These are the activations of a small neural network, seen along a few directions. Each row is one input.
Each table varies a few parts of the input and shows all the possible inputs, shuffled.
Descriptions start from the smaller parts, as in this example, which fits no table here: one of 6 places along a line, together with either a single point or one of 9 places around a ring or (one of 2 separate values, together with one of 5 places around a ring).
Shared parts are said once, and a part with two or three values counts as separate values.
In the rows, zero is written as 128.

Rows:
r1: [167 136 147 102 111  69 112  79 106 119 156  97  81  96]
r2: [146 133 119 119  56 121 100  89 165 105 120 101 105  76]
r3: [137 106  87 151 119 100 117 183 106 170 192  86 162 142]
r4: [111 119 114 204 104 175 159 137 108  64 112 118 128  77]
r5: [120 110 149 183 159 131 149 129  40  80 143 112  89 108]
r6: [138 154  98 121  85  76 133  88 115 185  55 108  88 110]
r7: [124 104  64 111 102 132 142 196 146 164 160 163 183  77]
r8: [164 136 130 133  85  90  87  71 125 117 149  76  90 111]
r9: [145 131 108  94  76 119 121  85 172 111 126 146 104  45]
r10: [140 126 194 112 129 219 122 113 184 163 111 170 161 120]
r11: [134  96 104 116 143  87 121 194  86 173 192 106 141 131]
r12: [113 111  62 140 116  82 154 196 104 233  91 122 152 144]
r13: [126 118 127 216 133 147 145 114  62  77 145  89 110 118]
r14: [100 113 107 179 122 182 165 135 111  72 115 166 116  51]
r15: [ 68 167  83  95 149  73 142 112 147 136  57 129 127 219]
r16: [170 124 219 105 175 189 117 132 146 162 128 167 128 140]
r17: [132 118 132 165 160 160 160 148  62  67 134 164  81  76]
r18: [147 135 200 141 111 212 114 117 180 156 110 125 171 144]
r19: [ 95 145 114 109 149  88 101  92 151  72 153 103 136 220]
r20: [ 99 142 134  76 179  69 110 106 136  73 154 124 120 204]
r21: [169 125 234 125 172 164 114 115 125 173 140 120 136 166]
r22: [ 70 148  96  71 134 124 121 112 196  65 125 183 144 160]
r23: [141 137 182 134 148 169 135 113 130 234  41 120 155 176]
r24: [106 143 116  56 180  92 127 122 162  64 143 172 118 178]
r25: [149 106  87 100 144 111 138 209 109 162 183 154 143  98]
r26: [ 78 152 106  99 116 117 113 115 192  58 121 137 155 185]
r27: [ 92 131 102 206 135 134 183 132  56 150  45 122 107 117]
r28: [125 106  75 139  87 127 129 200 146 158 158 119 189 104]
r29: [168 137 133  85 118  97 104 103 131 107 139 145  68  68]
r30: [166 131 213 153 143 184 105  99 141 171 140  99 153 180]
Q: What is each input in this table made of?
A: one of 5 separate values, together with either a single point or one of 5 places around a ring
Q: Which other rows does r17 become when the place on the ring of 5 takes its other values? List them by row number.
A: r4, r5, r13, r14
Q: List by row number the other rows that have the choice among 5 separate values in common with r3.
A: r7, r11, r12, r25, r28
Q: List by row number the other rows that have the choice among 5 separate values in common with r19.
A: r15, r20, r22, r24, r26

Rows:
r31: [ 81 136  71  93 125  89 128 158 142 149  92 146 143 158]
r32: [ 99 137  78  82 142  81 133 151 142 151 137 162 143 161]
r33: [118 152 170 141 118 193 132  96 181 141  73 134 149 170]
r34: [111 120  76  65 131  86  99 148 166 129 177 124 179 166]
r35: [150 143 195 100 152 175  96 118 170 132 142 154 144 161]
r36: [ 82 130  95 140 168  75 152 182  94 152 126 108 143 213]
r37: [ 97 144  87 175 107 139 137  98 133  49  97 134 112  94]
r38: [ 96 131 105 140 128 132 144 109 115  51 100 147  98  81]
r39: [150  78 133 211 143 146 159 194  47 173 129 103 138 115]
r40: [169 104 127 133 108 158 128 191 116 163 172 130 130  67]
r41: [121 134  77  68 140  83 108 170 152 132 152 139 158 168]
r42: [122 126 111 125 147 124 155 105 123  49 136 164  96  87]
r43: [132 131 203 109 137 171  77 107 189 130 167 145 155 163]
r44: [ 92 119 119 196 172 128 147 122  54  59 138 111  90 141]
r45: [152 106 130 146 116 149 157 170 110 179 149 150 133  57]
r46: [138 119 118 114 129 125 134 130 132  29 158 143  96 101]
r47: [125 112 120 117 114 127 119 108 142  27 187 135 117 105]
r48: [178 142 146  98 119  83  98 107 134 129 140 101  95 122]
r49: [155  90 126 130 102 164 117 170 131 162 198 114 146  63]
r50: [137 114 120 156  98 158 150 168  96 177 110 141 145  53]
r51: [159 134 147 107 126  80 127  87 130 146 115 118  84 115]
r52: [133 139 200 154 189 180 150 109  91 145 112 113 164 208]
r53: [130 144 141 114 103  92 121  88 120 147  81 101  87 112]
r54: [144 111  97 185  80 163 148 157 115 170  98 127 158  66]
r55: [136 159 111 145  84 108 114  66 128 148  85  95 101 125]
r56: [ 83 145  55 120 105  96 133 143 162 148  90 133 157 170]
r57: [164 126 149 100 109  83  88  88 152 128 167  86 113 120]
r58: [118 141 186 108 142 190 130 101 157 147  78 147 139 153]
r59: [133 137 199 100 163 173 132 102 167 146 114 160 138 152]
r60: [135 136 150 166 145  90 125  97  48 153 121  73  90 171]
Q: Changing only one part turns r38 into r58. The same change can be made to r47. Which row results?
A: r43
Q: What is each input in this table made of?
A: one of 5 separate values, together with either a single point or one of 5 places along a line
Q: Which other rows does r48 become when the choice among 5 separate values takes its other values? List them by row number.
A: r35, r40, r41, r46

Rows:
r61: [112 123 139  53 163 118  88 124 171 166 130 122 148 231]
r62: [121 135 167 141 168 138 145 123  97  78 120 118 128 179]
r63: [132 106  96 137 112 153 142 165 108  88 128 156 118  54]
r64: [137 115  91  88 105  86  94 110 139 108 176 112 119  80]
r65: [115 111  96 158 126 131 135 198  81 168  99 142 142  91]
r66: [122 147 115  85 116 138 113  91 203  91 128 150 141 145]
r67: [ 95 146 123 180 144 156 149  99  98 103 100 127 125 131]
r68: [ 88 132 117  96 122 120 111 116 183 174  99 123 151 183]
r69: [118 145 109  88 122  99 114 155 138 175  94 125 142 132]
r70: [145 129  85 112 104  69 128 147 120 180 153 101 142 130]
r71: [136 154 123 115 126  96 146  85 124 110  89 130  98 135]
r72: [123 128 155  55 140 119 100 101 205  86 162 153 126 194]
r73: [127 145 161  89 181 100 111  66 162 103 119 123 114 219]
r74: [115 172 138 126 141 111 112  70 159 102  81 129 121 177]
r75: [121  95  83 189 111  92 133 201  74 175 152 113 128  84]
r76: [127 107  94 189 125 111 139 136  48 109 140  89  83  79]
r77: [139 141 105  77 111 115 133 112 166 103 135 154 122  95]
r78: [187 111 217 142  95 200 124 119 160 146 150 136 125  78]
r79: [192 141 228 173 122 189 144  95 117 156 108 105 106 111]
r80: [126 115 149 103 154 157 128 148 137  69 163 143 155 140]
r81: [105 127 104 162 127 153 150 164 117 160 106 137 171 140]
r82: [183 124 202 157 116 189 115 146 122 230 120 130 152 114]
r83: [113 128 120 179 117 131 173 137  77 104  98 132  82  96]
r84: [105 114 148 124 152 134 151 176 123 152 141 125 164 184]
r85: [108 142 110 147 127 167 126 137 135  89 137 161 154  93]
r86: [123 130 115 127 106  65 123  78  99 118 140  92  89 124]
r87: [138  92  68 166 123 118 130 154  92 111 188 129 111  34]
Q: What is each input in this table made of?
A: one of 3 separate values, together with either a single point or (one of 2 separate values, together with one of 4 places along a line)
Q: Changing only the choice among 3 separate values turns r68 into r66. The same change can be made to r61. Which row results?
A: r72
Q: Which other rows does r76 become when the choice among 2 separate values takes its other values? List them by row number.
A: r86
Q: Which other rows does r71 become when the choice among 3 separate values takes its other values? List them by row number.
A: r69, r77
